These are the activations of a small network on made-up records, seen along a few directions, one row for each record.
Each row is followed by the record's values for the fields VUVOM, GED, PUL, VOROB.
The largest differences between rows may come from other fields.
(in the rows, 500 means zero)
Random noise pushes rows far along 6 fixed directions. That doesn't count. These rows show it; they differ only by the noise:
[349 681 462 442 374 329 616 540 333 403 367 416 866 422 661 417 500 556
 647 191 607 895 504 466 576 475]
[376 556 635 616 409 537 613 434 608 305 393 542 449 538 542 417 325 467
 582 640 390 648 275 335 681 357]
[231 624 401 524 463 682 689 497 606 551 314 591 483 511 407 681 545 447
 581 485 512 451 412 522 425 378]
[416 558 615 533 485 581 504 461 580 254 585 465 457 363 385 425 443 493
 502 721 353 516 448 370 557 407]
[377 452 431 464 560 562 450 408 601 698 545 672 478 384 436 580 496 516
 465 639 521 567 379 710 528 591]
[482 502 404 609 421 664 399 444 496 535 587 601 265 413 476 555 508 432
 531 555 581 399 574 605 466 528]
[488 498 551 498 492 487 390 439 496 399 656 508 509 316 471 400 454 526
 483 639 460 624 488 522 582 546]
[478 510 414 544 441 501 416 470 409 534 539 570 516 389 564 499 492 466
 518 450 629 646 524 622 534 577]

[382 670 624 266 539 338 621 505 553 545 533 373 754 384 547 360 564 747
 652 326 354 596 503 430 498 514]
{VUVOM: kasas, GED: sika, PUL: rekat, VOROB: gisot}
[505 563 450 549 463 621 438 543 454 383 577 442 362 391 415 484 530 466
 562 542 465 309 678 491 420 475]
{VUVOM: bav, GED: sika, PUL: per, VOROB: rakug}
[470 490 559 386 673 424 464 515 457 406 534 445 615 331 374 419 447 571
 378 624 475 556 482 521 510 526]
{VUVOM: kasas, GED: sika, PUL: per, VOROB: gisot}
[483 470 395 396 678 416 472 481 389 664 410 522 504 425 505 520 444 533
 390 434 640 581 475 708 511 690]
{VUVOM: kasas, GED: sika, PUL: roni, VOROB: gisot}
[649 318 514 421 670 393 250 439 484 700 756 607 502 336 515 418 472 526
 354 657 565 574 488 743 560 770]
{VUVOM: kasas, GED: sika, PUL: rekat, VOROB: gisot}
[475 419 559 485 535 523 552 452 661 567 462 627 519 682 470 582 475 424
 458 571 449 486 335 460 522 454]
{VUVOM: bav, GED: sika, PUL: zan, VOROB: gisot}
[669 543 554 647 508 596 359 697 391 237 625 386 620 233 503 501 650 339
 380 517 516 412 650 378 369 575]
{VUVOM: kasas, GED: sika, PUL: rekat, VOROB: gisot}
[430 441 474 592 526 591 640 499 610 595 334 602 374 646 513 623 474 394
 483 563 535 404 353 484 492 449]
{VUVOM: kasas, GED: sika, PUL: rekat, VOROB: rakug}
[536 470 625 443 579 465 484 502 647 469 559 498 604 403 473 449 560 541
 420 594 320 526 353 382 532 502]
{VUVOM: kasas, GED: sika, PUL: zan, VOROB: rakug}
[511 400 625 371 685 306 536 404 540 558 490 487 556 537 447 394 340 597
 373 638 447 638 314 520 642 575]
{VUVOM: kasas, GED: sika, PUL: roni, VOROB: gisot}
[550 556 593 609 376 558 465 420 561 472 559 480 164 454 597 338 425 604
 712 499 389 367 504 404 596 500]
{VUVOM: kasas, GED: sika, PUL: per, VOROB: rakug}
[430 547 390 741 326 784 635 548 647 626 239 618 242 721 601 698 537 302
 596 380 543 269 435 397 443 370]
{VUVOM: kasas, GED: sika, PUL: zan, VOROB: rakug}
[647 370 597 538 719 406 306 545 385 286 601 476 606 298 435 374 396 391
 263 804 464 656 410 523 604 634]
{VUVOM: kasas, GED: sika, PUL: per, VOROB: gisot}
[607 521 508 450 411 474 489 488 495 555 601 405 482 588 566 442 546 580
 583 305 471 408 611 463 499 512]
{VUVOM: kasas, GED: vez, PUL: roni, VOROB: gisot}
[393 531 410 259 766 572 434 503 520 605 681 442 538 247  95 643 708 593
 327 639 463 253 640 659 254 582]
{VUVOM: kasas, GED: sika, PUL: per, VOROB: gisot}
[392 550 598 443 533 432 588 517 628 413 416 468 715 430 451 450 503 553
 495 636 355 637 351 389 574 414]
{VUVOM: kasas, GED: sika, PUL: zan, VOROB: rakug}
[424 685 499 382 488 492 506 513 413 400 598 284 431 323 436 373 576 652
 683 319 444 318 787 456 376 482]
{VUVOM: kasas, GED: sika, PUL: per, VOROB: gisot}
[502 396 523 632 463 552 397 364 638 672 516 711 278 574 560 500 321 518
 549 624 492 533 331 598 645 562]
{VUVOM: bav, GED: sika, PUL: per, VOROB: gisot}
[446 485 428 420 619 516 510 518 383 416 486 446 676 433 339 619 551 450
 367 536 581 539 578 549 422 474]
{VUVOM: bav, GED: sika, PUL: per, VOROB: gisot}
[506 510 489 518 474 506 528 525 517 557 484 563 467 574 552 544 503 452
 519 449 534 448 498 523 494 467]
{VUVOM: kasas, GED: sika, PUL: rekat, VOROB: gisot}
[586 592 597 466 453 534 491 411 560 515 583 396 148 524 479 377 439 655
 638 473 391 243 608 407 492 497]
{VUVOM: kasas, GED: vez, PUL: roni, VOROB: gisot}
[351 582 396 472 471 554 570 604 384 361 470 454 742 365 383 584 580 450
 510 472 568 637 577 540 449 444]
{VUVOM: bav, GED: sika, PUL: per, VOROB: rakug}
[507 478 437 534 469 397 558 567 390 507 378 546 688 598 618 532 485 403
 475 393 669 737 437 540 560 532]
{VUVOM: kasas, GED: sika, PUL: rekat, VOROB: rakug}
[403 562 377 491 538 668 637 555 670 773 272 615 484 645 504 755 687 429
 529 314 553 239 441 528 302 495]
{VUVOM: kasas, GED: sika, PUL: zan, VOROB: gisot}
[413 423 514 532 457 509 535 394 551 592 446 622 355 603 555 481 375 547
 588 560 490 616 329 591 669 467]
{VUVOM: kasas, GED: vez, PUL: per, VOROB: rakug}
[403 518 645 349 696 573 515 479 597 195 622 353 501 360 133 504 476 554
 346 865 263 378 509 372 460 355]
{VUVOM: kasas, GED: vez, PUL: per, VOROB: gisot}
[533 591 548 486 485 462 440 462 508 521 538 421 406 379 613 335 432 669
 624 386 404 486 589 459 548 635]
{VUVOM: bav, GED: sika, PUL: roni, VOROB: gisot}
[440 523 392 500 497 605 489 558 402 373 545 462 586 385 382 625 646 396
 405 502 563 448 626 509 360 439]
{VUVOM: bav, GED: sika, PUL: zan, VOROB: rakug}
[389 508 592 483 495 498 483 425 785 698 515 570 408 455 535 433 482 669
 652 573 284 477 365 470 555 520]
{VUVOM: kasas, GED: sika, PUL: zan, VOROB: rakug}
[498 444 463 345 635 506 436 520 482 469 641 461 613 464 209 571 620 488
 313 593 489 400 601 553 392 514]
{VUVOM: kasas, GED: sika, PUL: per, VOROB: gisot}
[421 563 398 403 557 382 550 499 396 577 401 442 657 519 541 491 532 526
 500 343 597 689 506 590 499 538]
{VUVOM: kasas, GED: vez, PUL: zan, VOROB: rakug}
[326 609 488 408 505 494 838 492 523 465 243 468 616 758 445 616 493 495
 533 349 498 498 443 387 453 323]
{VUVOM: bav, GED: sika, PUL: roni, VOROB: gisot}
[501 381 356 584 548 548 380 527 433 715 430 662 497 476 519 630 521 341
 361 513 659 605 465 700 492 622]
{VUVOM: bav, GED: sika, PUL: zan, VOROB: rakug}
[462 480 554 515 393 492 449 461 424 328 614 493 508 449 521 392 379 547
 548 578 465 623 544 522 625 409]
{VUVOM: bav, GED: sika, PUL: per, VOROB: gisot}
[567 530 527 393 457 567 372 505 484 382 808 373 444 412 354 484 668 559
 506 543 411 222 832 477 337 440]
{VUVOM: kasas, GED: sika, PUL: rekat, VOROB: gisot}
[489 512 612 488 580 468 509 546 619 425 493 485 584 364 488 397 480 556
 517 597 302 576 365 363 595 527]
{VUVOM: kasas, GED: sika, PUL: per, VOROB: rakug}
[401 522 603 402 541 403 683 441 527 435 381 447 615 641 447 448 368 578
 493 536 431 622 366 402 602 412]
{VUVOM: bav, GED: sika, PUL: roni, VOROB: gisot}
[409 497 452 547 573 722 589 564 628 505 421 604 386 574 319 723 570 329
 401 670 480 232 439 532 353 406]
{VUVOM: kasas, GED: sika, PUL: rekat, VOROB: gisot}
[657 465 681 498 508 412 392 529 622 503 582 450 556 394 663 321 510 620
 533 552 317 537 421 337 593 632]
{VUVOM: kasas, GED: sika, PUL: roni, VOROB: rakug}
[443 563 468 451 519 640 660 476 555 479 449 430 343 675 295 625 546 494
 516 527 418 201 589 400 331 328]
{VUVOM: bav, GED: vez, PUL: roni, VOROB: gisot}
[425 532 719 492 397 465 577 442 676 313 569 446 486 527 463 326 367 623
 615 735 206 554 364 294 654 357]
{VUVOM: bav, GED: sika, PUL: per, VOROB: rakug}

Which values does each new row have?
[503 531 376 699 339 611 481 478 367 495 455 526 219 650 611 530 433 374
 571 388 664 435 611 503 503 445]
{VUVOM: bav, GED: sika, PUL: zan, VOROB: rakug}
[541 537 384 458 455 488 534 519 336 442 518 401 505 571 423 529 540 489
 466 363 616 408 728 500 381 431]
{VUVOM: bav, GED: sika, PUL: roni, VOROB: gisot}
[345 595 604 450 620 433 754 456 571 429 254 424 500 606 472 428 321 574
 544 506 409 572 298 365 617 415]
{VUVOM: kasas, GED: sika, PUL: roni, VOROB: gisot}
[502 449 616 433 624 505 609 493 502 245 520 402 519 632 288 551 459 420
 318 705 404 470 486 363 512 324]
{VUVOM: kasas, GED: vez, PUL: roni, VOROB: gisot}
[461 614 571 356 448 386 719 424 551 516 389 369 506 762 589 423 487 650
 657 256 428 453 508 363 539 388]
{VUVOM: kasas, GED: vez, PUL: roni, VOROB: gisot}
[313 695 359 396 488 528 744 585 436 532 254 393 620 608 465 658 562 520
 596 228 554 461 558 500 375 385]
{VUVOM: kasas, GED: vez, PUL: roni, VOROB: gisot}
[284 591 470 525 470 502 740 648 444 386 213 474 769 551 477 633 508 413
 509 439 547 713 366 437 498 327]
{VUVOM: kasas, GED: vez, PUL: per, VOROB: rakug}
[411 483 508 628 413 496 593 424 584 572 306 612 435 693 612 476 333 449
 552 569 471 636 267 472 661 395]
{VUVOM: bav, GED: sika, PUL: zan, VOROB: rakug}
[490 509 554 635 462 596 691 416 563 434 256 518 157 831 518 523 340 423
 563 511 461 340 348 360 587 328]
{VUVOM: kasas, GED: vez, PUL: roni, VOROB: gisot}
[335 488 457 366 507 537 566 477 724 815 537 679 646 488 454 638 616 620
 570 493 420 553 418 643 473 568]
{VUVOM: bav, GED: sika, PUL: rekat, VOROB: rakug}
[439 591 451 583 585 665 470 615 467 303 454 455 411 273 385 543 521 427
 474 642 458 385 543 472 413 518]
{VUVOM: kasas, GED: sika, PUL: per, VOROB: rakug}
[379 501 411 630 653 761 630 548 586 452 209 608 296 588 296 774 434 269
 349 714 546 272 348 475 406 384]
{VUVOM: kasas, GED: sika, PUL: per, VOROB: gisot}
[556 446 625 506 552 582 436 500 554 237 685 471 438 443 346 464 479 421
 383 816 325 360 546 387 476 419]
{VUVOM: bav, GED: sika, PUL: rekat, VOROB: gisot}
[439 654 486 477 497 513 627 469 650 688 299 515 376 628 658 478 529 644
 681 222 476 333 467 461 425 522]
{VUVOM: kasas, GED: sika, PUL: zan, VOROB: gisot}
[563 452 528 530 329 519 307 452 457 443 780 471 367 367 519 396 494 577
 576 606 426 486 664 533 534 524]
{VUVOM: bav, GED: sika, PUL: per, VOROB: rakug}
[330 618 523 368 450 485 602 487 575 463 548 419 564 438 428 432 515 661
 687 457 374 488 526 472 512 425]
{VUVOM: kasas, GED: sika, PUL: per, VOROB: rakug}
[502 374 693 289 560 217 444 318 548 548 669 502 654 482 556 310 323 692
 447 631 384 818 347 582 768 623]
{VUVOM: bav, GED: sika, PUL: roni, VOROB: gisot}
[421 560 455 341 609 476 583 548 394 419 443 381 667 441 316 588 589 518
 390 464 524 521 604 517 384 441]
{VUVOM: kasas, GED: vez, PUL: roni, VOROB: gisot}
[485 356 525 471 828 532 458 509 499 477 486 577 512 412 278 633 437 375
 166 848 477 516 311 625 515 604]
{VUVOM: kasas, GED: sika, PUL: roni, VOROB: gisot}
[660 427 485 604 581 548 308 491 533 573 606 530 360 345 529 492 567 436
 384 604 455 375 534 537 427 681]
{VUVOM: bav, GED: sika, PUL: zan, VOROB: rakug}
